Each row below is a small network's average activation on inputs in which a field has the value named, seen along a few directions.
Values that are neighbours, or in one group, have similar rows; names and order tell nothing.
(in the rows, 500 means zero)
Random noise pushes rows far along 9 fixed directions. That doesn't count. These rows show it; they differ only by the noise:
[473 573 456 647 464 412 542 559 460 572 493 508 524 537 463 578 464 365
 422 506 535 356]
[614 431 581 541 520 364 498 508 444 379 311 394 454 333 388 508 387 488
 535 386 278 608]
[512 625 419 608 511 309 453 703 188 299 617 548 579 567 621 431 313 538
 334 387 698 387]
[627 626 424 565 572 552 326 591 384 376 406 354 410 480 495 272 520 601
 370 248 645 414]
[476 402 657 415 556 457 582 417 722 584 368 574 572 330 380 854 533 525
 463 431 487 704]
[575 626 553 624 648 504 507 537 568 552 369 325 441 314 229 293 444 802
 344 410 744 420]
[521 456 625 411 548 581 442 362 633 539 472 425 477 375 464 460 508 583
 547 618 354 625]
[485 616 469 480 491 672 341 465 566 507 432 479 446 581 585 380 682 443
 396 494 719 465]
[464 639 544 671 526 260 397 503 341 416 562 532 609 463 605 633 290 400
 414 544 394 390]
[541 464 482 300 487 627 380 548 466 437 558 538 534 655 707 415 607 475
 435 481 677 527]
[435 532 486 534 483 572 479 405 553 599 638 490 485 463 513 541 502 478
 539 623 315 509]


Values of J:
j4: [431 668 535 745 522 470 543 428 608 582 285 391 403 429 272 274 515 456
 473 645 669 285]
j5: [441 572 415 703 358 337 544 537 449 436 255 597 486 620 523 648 572 170
 524 403 571 398]
j6: [532 583 435 550 521 640 358 467 555 546 418 451 429 502 512 500 630 436
 433 351 514 458]
j2: [448 538 599 489 521 462 538 410 590 529 496 544 557 556 527 412 476 597
 536 776 646 457]
j13: [483 531 447 507 525 652 519 453 679 564 381 527 471 508 416 513 659 631
 454 502 763 500]
j8: [709 279 636 222 602 437 385 435 524 402 366 485 596 528 658 653 484 497
 640 348 264 581]
j9: [473 507 448 514 410 662 586 568 527 542 379 420 352 575 355 123 620 510
 465 643 799 462]
j11: [505 367 283 577 398 441 860 689 369 594 655 513 453 593 346 501 448 433
 655 377 337 361]
j7: [421 410 581 468 508 406 623 457 519 495 634 587 543 321 417 600 374 718
 598 642 381 808]
j10: [635 381 427 419 523 527 574 645 499 549 452 480 508 560 409 545 530 509
 431 282 635 452]
j3: [544 570 649 606 576 328 434 477 409 494 516 376 534 382 465 456 279 490
 536 606 210 363]
j1: [413 629 657 457 531 467 371 363 562 319 382 538 504 500 616 331 549 582
 491 680 773 572]
j12: [322 564 568 519 388 496 492 464 511 592 553 620 589 664 625 498 542 265
 454 817 641 399]
J is arranged as a line.
A walk along J starts at j13 and steps to its neighbour j2. Put j4, j7, j3, j12 in the order it reaches them.
Answer: j4, j3, j12, j7
Which values are neighbours of j1? Give them in the order they are listed.
Answer: j5, j11
What is the length, in steps, of the shortest route from j10 to j8?
Answer: 9

Values of T:
t9: [505 430 329 503 403 544 541 581 366 310 486 545 428 596 568 381 504 422
 549 472 485 549]
t1: [548 615 397 723 516 418 366 545 382 473 432 434 442 428 468 662 451 337
 423 203 307 400]
t8: [392 656 492 625 556 530 533 486 574 697 596 503 545 487 396 569 508 521
 395 513 625 279]
t13: [479 576 274 714 485 527 558 523 459 543 498 449 351 468 354 571 590 471
 544 169 367 408]
t11: [389 566 456 593 511 568 646 435 622 618 568 505 418 408 316 457 548 626
 551 538 549 522]
t12: [591 601 501 544 546 452 301 488 310 202 433 399 417 456 613 169 419 702
 516 457 517 567]
t2: [564 364 458 431 464 387 573 665 350 466 620 529 575 549 553 659 389 442
 471 340 400 489]
t5: [559 449 583 470 525 406 459 460 509 405 350 493 502 383 519 691 502 360
 570 303 267 594]
t4: [515 378 475 486 423 453 765 598 415 552 659 453 507 578 379 174 332 689
 661 868 492 451]
t3: [546 416 559 362 447 493 532 531 518 467 421 553 542 657 603 428 563 457
 533 593 673 495]
t10: [491 458 648 314 535 593 406 456 553 449 475 522 525 501 599 402 546 523
 474 627 592 595]
t7: [566 494 475 375 446 524 385 607 296 243 490 507 467 578 656 281 488 490
 439 450 630 640]
t6: [534 475 565 500 547 437 516 529 577 593 425 515 598 437 428 653 479 558
 367 509 637 562]
T is arranged as a line.
A walk along T starts at t6 and steps to its neighbour t7. Put t9, t5, t4, t3 in the order it reaches them.
Answer: t5, t3, t4, t9
Which values are neighbours of t2? Give them in the order they are listed.
Answer: t1, t10
